Each row below holds a small network's activations on one record, seen along a few directions.
Here are examples, each followed by its value of one field, KOV.
Records without KOV are marked none.
Other fields move the rows too, some of them a lot.
In the rows, zero is written as 500.
Random noise pushes rows far along 2 fixed directions. That doesn't count. These rows show it; they differ only by the noise:
| 348 | 609 | 507 | 505 | 390 | 675 | 424 | 351 | 586 | 490 | 447 | 583 | 515 | 548 | 437 | 478 |
| 270 | 722 | 687 | 598 | 415 | 484 | 345 | 289 | 617 | 734 | 527 | 536 | 670 | 394 | 608 | 447 |
| 364 | 504 | 471 | 452 | 333 | 670 | 410 | 370 | 567 | 375 | 372 | 640 | 427 | 650 | 302 | 577 |
| 311 | 680 | 594 | 557 | 413 | 591 | 392 | 319 | 604 | 622 | 497 | 551 | 601 | 459 | 541 | 444 |

| 546 | 400 | 325 | 383 | 507 | 796 | 625 | 546 | 427 | 252 | 402 | 523 | 373 | 649 | 373 | 493 | => nufof
| 540 | 564 | 537 | 553 | 557 | 526 | 503 | 481 | 522 | 505 | 531 | 495 | 572 | 446 | 641 | 400 | => sosed
| 498 | 565 | 591 | 585 | 536 | 312 | 542 | 572 | 530 | 637 | 526 | 426 | 581 | 358 | 602 | 488 | => vos
| 514 | 522 | 514 | 455 | 394 | 559 | 421 | 557 | 545 | 419 | 485 | 528 | 495 | 506 | 470 | 592 | => tok
| 513 | 542 | 616 | 543 | 553 | 365 | 479 | 529 | 491 | 575 | 533 | 465 | 562 | 460 | 527 | 481 | => none
| 657 | 410 | 448 | 492 | 556 | 531 | 641 | 580 | 484 | 366 | 525 | 436 | 412 | 516 | 510 | 488 | => gep
| 309 | 572 | 580 | 514 | 422 | 521 | 394 | 433 | 579 | 516 | 444 | 601 | 562 | 542 | 430 | 464 | => sisas
| 494 | 402 | 517 | 485 | 447 | 433 | 496 | 522 | 492 | 468 | 490 | 482 | 373 | 626 | 435 | 621 | => dud
| 537 | 567 | 478 | 598 | 678 | 470 | 520 | 540 | 541 | 686 | 604 | 355 | 578 | 388 | 743 | 381 | => nifa
| 420 | 579 | 644 | 586 | 459 | 287 | 440 | 460 | 524 | 685 | 507 | 502 | 621 | 408 | 608 | 503 | => sisas
| 362 | 728 | 471 | 579 | 564 | 689 | 437 | 359 | 577 | 555 | 501 | 456 | 616 | 400 | 596 | 386 | => sekor
| 428 | 466 | 674 | 537 | 419 | 302 | 362 | 450 | 465 | 617 | 480 | 543 | 576 | 467 | 550 | 559 | => bel
| 436 | 477 | 653 | 513 | 448 | 350 | 411 | 545 | 542 | 602 | 490 | 474 | 454 | 533 | 492 | 602 | => tok
| 371 | 484 | 688 | 489 | 458 | 318 | 371 | 403 | 475 | 561 | 429 | 549 | 566 | 493 | 496 | 647 | => nufof
| 322 | 460 | 776 | 503 | 349 | 196 | 250 | 412 | 476 | 590 | 394 | 651 | 577 | 518 | 465 | 701 | => bel
| 581 | 475 | 456 | 461 | 409 | 577 | 471 | 576 | 513 | 414 | 509 | 465 | 468 | 511 | 474 | 541 | => tok
| 492 | 527 | 447 | 474 | 496 | 450 | 554 | 504 | 516 | 564 | 540 | 463 | 543 | 436 | 566 | 464 | => dud
| 383 | 712 | 667 | 561 | 541 | 383 | 389 | 380 | 552 | 778 | 608 | 506 | 658 | 301 | 697 | 418 | => none
| 597 | 385 | 653 | 618 | 518 | 193 | 456 | 500 | 480 | 650 | 564 | 432 | 600 | 414 | 633 | 521 | => sosed
| 401 | 481 | 666 | 580 | 530 | 268 | 346 | 543 | 569 | 723 | 476 | 517 | 545 | 447 | 580 | 615 | => nifa
| 526 | 471 | 551 | 468 | 497 | 519 | 546 | 437 | 469 | 512 | 479 | 449 | 506 | 478 | 552 | 516 | => lat
| 288 | 661 | 560 | 537 | 465 | 585 | 350 | 361 | 558 | 532 | 401 | 555 | 581 | 477 | 482 | 520 | => sekor
| 516 | 524 | 543 | 489 | 521 | 522 | 526 | 434 | 467 | 506 | 505 | 427 | 498 | 430 | 585 | 458 | => lat
| 491 | 586 | 413 | 517 | 613 | 726 | 575 | 541 | 481 | 471 | 604 | 464 | 565 | 403 | 670 | 256 | => bel
| 542 | 463 | 553 | 604 | 588 | 450 | 537 | 592 | 503 | 532 | 562 | 469 | 552 | 421 | 601 | 445 | => sosed
| 652 | 290 | 509 | 535 | 558 | 322 | 611 | 593 | 454 | 402 | 568 | 420 | 429 | 505 | 484 | 604 | => gep
| 514 | 635 | 326 | 486 | 583 | 712 | 667 | 531 | 525 | 502 | 603 | 422 | 530 | 401 | 645 | 298 | => dud
| 485 | 546 | 497 | 553 | 479 | 511 | 539 | 514 | 493 | 574 | 504 | 453 | 502 | 410 | 560 | 416 | => tizaf
| 419 | 447 | 538 | 455 | 519 | 503 | 507 | 468 | 489 | 521 | 510 | 535 | 533 | 485 | 519 | 525 | => nufof
| 410 | 720 | 627 | 555 | 527 | 380 | 498 | 480 | 553 | 687 | 522 | 473 | 668 | 353 | 687 | 423 | => vos
| 400 | 689 | 558 | 561 | 467 | 519 | 480 | 395 | 540 | 666 | 546 | 489 | 595 | 370 | 669 | 392 | => tizaf
| 378 | 518 | 387 | 438 | 460 | 695 | 435 | 438 | 552 | 390 | 379 | 573 | 463 | 570 | 357 | 478 | => sekor
| 606 | 335 | 283 | 368 | 448 | 554 | 637 | 580 | 480 | 266 | 411 | 545 | 351 | 664 | 327 | 545 | => vos
| 635 | 366 | 451 | 494 | 538 | 510 | 616 | 534 | 409 | 462 | 526 | 363 | 447 | 466 | 523 | 472 | => lat
| 381 | 623 | 408 | 480 | 453 | 823 | 511 | 453 | 575 | 346 | 415 | 606 | 499 | 619 | 403 | 423 | => sisas
| 516 | 718 | 418 | 511 | 645 | 793 | 633 | 484 | 521 | 620 | 637 | 387 | 605 | 346 | 691 | 254 | => none
| 394 | 507 | 606 | 516 | 521 | 328 | 355 | 485 | 565 | 666 | 472 | 538 | 516 | 487 | 579 | 550 | => nifa
| 556 | 607 | 265 | 463 | 505 | 890 | 668 | 533 | 487 | 383 | 480 | 464 | 422 | 510 | 532 | 272 | => tizaf
| 621 | 376 | 581 | 581 | 596 | 290 | 595 | 591 | 480 | 504 | 595 | 390 | 482 | 417 | 573 | 549 | => gep

Here are new rows. What is KOV for each?
| 456 | 346 | 376 | 417 | 348 | 678 | 495 | 441 | 567 | 214 | 340 | 684 | 369 | 792 | 183 | 703 | => sisas
| 466 | 417 | 482 | 470 | 526 | 602 | 559 | 570 | 459 | 421 | 454 | 518 | 457 | 528 | 433 | 548 | => nufof
| 465 | 503 | 439 | 443 | 456 | 497 | 525 | 525 | 505 | 447 | 468 | 525 | 458 | 501 | 462 | 517 | => dud
| 468 | 552 | 564 | 506 | 494 | 429 | 451 | 425 | 526 | 641 | 564 | 530 | 549 | 418 | 559 | 492 | => none
| 604 | 624 | 474 | 596 | 731 | 619 | 698 | 573 | 537 | 526 | 722 | 331 | 558 | 281 | 791 | 239 | => gep
| 403 | 623 | 616 | 539 | 467 | 321 | 432 | 451 | 534 | 642 | 511 | 494 | 606 | 388 | 596 | 561 | => dud
| 469 | 553 | 491 | 488 | 497 | 479 | 554 | 541 | 515 | 480 | 483 | 501 | 490 | 471 | 526 | 446 | => vos
| 358 | 492 | 623 | 573 | 453 | 328 | 331 | 420 | 536 | 615 | 411 | 498 | 575 | 448 | 442 | 605 | => sekor
| 444 | 290 | 595 | 514 | 320 | 244 | 357 | 436 | 528 | 456 | 368 | 589 | 464 | 668 | 239 | 745 | => sisas
| 451 | 423 | 543 | 453 | 384 | 319 | 459 | 470 | 506 | 494 | 423 | 573 | 493 | 561 | 410 | 732 | => dud
| 532 | 502 | 391 | 509 | 641 | 702 | 668 | 542 | 438 | 475 | 591 | 394 | 553 | 448 | 612 | 370 | => nufof
| 405 | 503 | 671 | 528 | 424 | 324 | 339 | 418 | 485 | 576 | 473 | 571 | 576 | 471 | 546 | 579 | => bel
| 490 | 467 | 592 | 482 | 390 | 377 | 375 | 535 | 545 | 520 | 537 | 499 | 519 | 451 | 500 | 592 | => tok
